A small network was trained on made-up records. Each row is its average activation on records with the value named, seen along a few directions.
Related values have similar rows: they may be neighbours, one step apart, or belong to one group.

Other fields shift rows strongly along one fixed direction, in all tables alike. That doesn't count.
These rows show it; all are for the same value of a field, averaged over different records:
[-27.3   2.4   0.0   1.7  10.2 -14.0  27.5  -2.4   3.8   8.5]
[ -7.7  21.5  -8.6  -0.9 -24.1  29.5 -19.5 -18.7   8.6  -0.4]
[ -8.3  21.1  -9.8   3.8 -16.1  21.2 -14.8 -15.8   7.4  -0.6]
[-34.0  -4.9   4.1   2.4  15.4 -22.2  34.2  -0.8   1.1   9.1]
[ -2.9  24.1 -10.3   2.7 -22.2  29.6 -17.8 -19.9   7.1  -1.6]
[-62.4 -31.0  20.4  -1.6  56.5 -75.9  94.4  13.9  -3.9  21.3]
[ 19.8  44.3 -21.9   3.3 -52.8  72.5 -66.6 -32.2  13.5  -9.9]
[ -4.1  24.2 -11.3   1.6 -28.0  37.6 -25.9 -17.7  10.9  -3.5]

Values of J:
j16: [  6.5   4.8  28.3  -8.7  -3.2  -9.1  -8.2  13.3 -22.4  -4.7]
j13: [-21.3   5.1  16.1  -1.6   9.6 -47.2  25.5  21.8  -7.0   2.1]
j5: [ -0.4  13.4 -15.2   2.1 -24.3  31.6  -8.4 -13.2  11.5  -6.4]
j3: [ 38.6 -20.3  -1.0   4.7   7.8  -2.7 -26.4  -6.9  -7.6 -10.5]
j18: [-11.3  -3.4 -18.9   2.0   2.8   2.9  21.2   6.3   2.2 -10.4]
j12: [ -3.5 -17.1 -21.6   4.3  -2.5  12.0   5.0   0.2   5.0  -3.1]
j11: [ 16.2 -21.0  20.4  -9.8  24.0 -29.9   5.0  20.3 -19.0  15.9]
j1: [-11.5 -37.7 -19.4  -3.1  30.0 -23.5  33.7  12.7   1.0   3.7]
j4: [  9.3 -29.7 -15.5  -4.7  13.5   2.1  12.8  -3.0   4.7  -1.2]
j8: [ 12.7 -22.3  35.5  -3.3  23.9 -32.4   3.7  17.9  -4.0   6.8]
j7: [-21.4   5.8   7.2  13.4  -3.0 -11.6  24.9   9.6  -2.2  20.2]
j10: [ 29.6 -19.0 -12.2  -2.0   8.4  17.3 -23.6  -1.1  -8.5 -11.5]
j14: [-12.0   9.0  21.7  -7.2   8.1 -33.6   7.5  17.5  -5.4  10.4]
j9: [ 29.8  -5.9 -18.1   4.1  21.7  16.5 -13.5  11.5   6.1 -17.4]
j15: [ 33.4 -22.3  13.7  -3.7  25.9 -22.0  14.8  10.2 -15.7   1.8]
j6: [ 28.3   4.1  25.4  -8.5 -22.3   5.4 -38.5   2.6   1.1  -9.9]
j17: [  8.0  32.9   2.7   3.1 -36.4  19.4 -28.3  -9.0   3.6  -6.6]
j2: [ -4.3  21.9 -11.8   6.0 -22.9  26.7 -18.4 -17.1   8.3  -2.0]
J is arranged as a ring.
Question: Going along J from j16 by way of its neighbour j14, in what order are j8, j7, j15, j6 met?
Answer: j7, j15, j8, j6
Question: Name the neighbours of j4, in listed order.
Answer: j1, j9
Question: Name the neighbours of j18, in listed order.
Answer: j5, j12
Question: Fewest steps between j11 and j2?
Answer: 8

Values of V:
v18: [ 53.2  21.0   1.5 -17.1 -26.4  77.6 -94.2   0.7  12.2 -14.1]
v20: [  4.3 -32.6 -24.4  -0.7   7.5 -18.8  31.6  21.8  -1.4 -25.4]
v5: [ -3.2 -26.8 -10.2  -6.9  27.0  19.8 -13.7  10.3  16.7  -5.1]
v10: [ 18.6 -37.8  -7.5  -4.3  -6.5  12.6   3.1 -26.0   3.7  10.2]
v7: [-11.8  14.0  16.5   4.0 -37.7  10.5 -10.8 -37.7  12.6   8.1]
v2: [-19.2  -0.2 -32.6  -7.3  -5.9  -7.3  30.0   2.8   5.5 -25.9]
v12: [ 11.7 -42.9  35.6  -7.5  24.5 -41.5  30.7  -8.8 -12.0  11.9]
v8: [  6.7  27.1  22.5  -7.9 -24.5  42.5 -66.2   9.1   2.8  -4.3]
v13: [-58.4  -2.0  27.4  -5.1  29.3 -24.6  38.5  25.2  13.3  14.9]
v4: [ 59.0  23.9  -9.5  18.9  -7.8  32.3 -56.7  -7.2 -11.2  -0.6]
v6: [ 30.3  -7.2  -0.5 -13.9  -0.8 -22.5   1.3  21.5  -7.3 -28.5]
v9: [ 16.6  63.5 -20.8  25.5 -44.0  48.7 -54.4 -20.1   7.7  11.2]
v3: [-15.8 -17.8  42.5  -7.8   1.6 -48.8  22.2  -9.5 -12.8  22.3]
v19: [-43.1 -14.0 -19.9  22.2  56.0 -49.9  68.5   3.8  -8.1  24.1]
v1: [-46.5 -15.9  -0.4  -5.4  40.8   2.2  38.4   9.3  15.0  -0.4]
v17: [ 40.2  10.6 -37.9  22.4  -1.6  43.6 -35.7 -15.2  -4.3  -0.4]
v15: [-37.2   7.0   5.3  -7.9  -2.5 -44.7  59.9  26.9  -4.2  -7.1]
v16: [ -6.6  -9.0 -13.8  -7.7 -21.9  24.4   7.1 -40.6   7.8  11.4]
v11: [-21.8  -5.4  23.9 -10.8   9.8 -66.5  46.1  37.2 -21.6 -13.9]
v14: [ 23.0  44.5   2.4  17.5 -16.7  10.5 -45.5  -3.4 -14.6  11.6]
Each value of V is a pair of two hidden parts, and every pair occurs once (4 first parts, 5 second parts).
Question: v18 and v5 share the first part; v18 and v12 share the second. Which value has the first part of v12 and the second part of v5?
Answer: v10
Question: v16 and v3 share the first part; v16 and v19 share the second. Which value has the first part of v19 and the second part of v3?
Answer: v14
Question: v13 and v8 share the first part; v13 and v15 share the second. Which value has the first part of v15 and the second part of v8?
Answer: v11
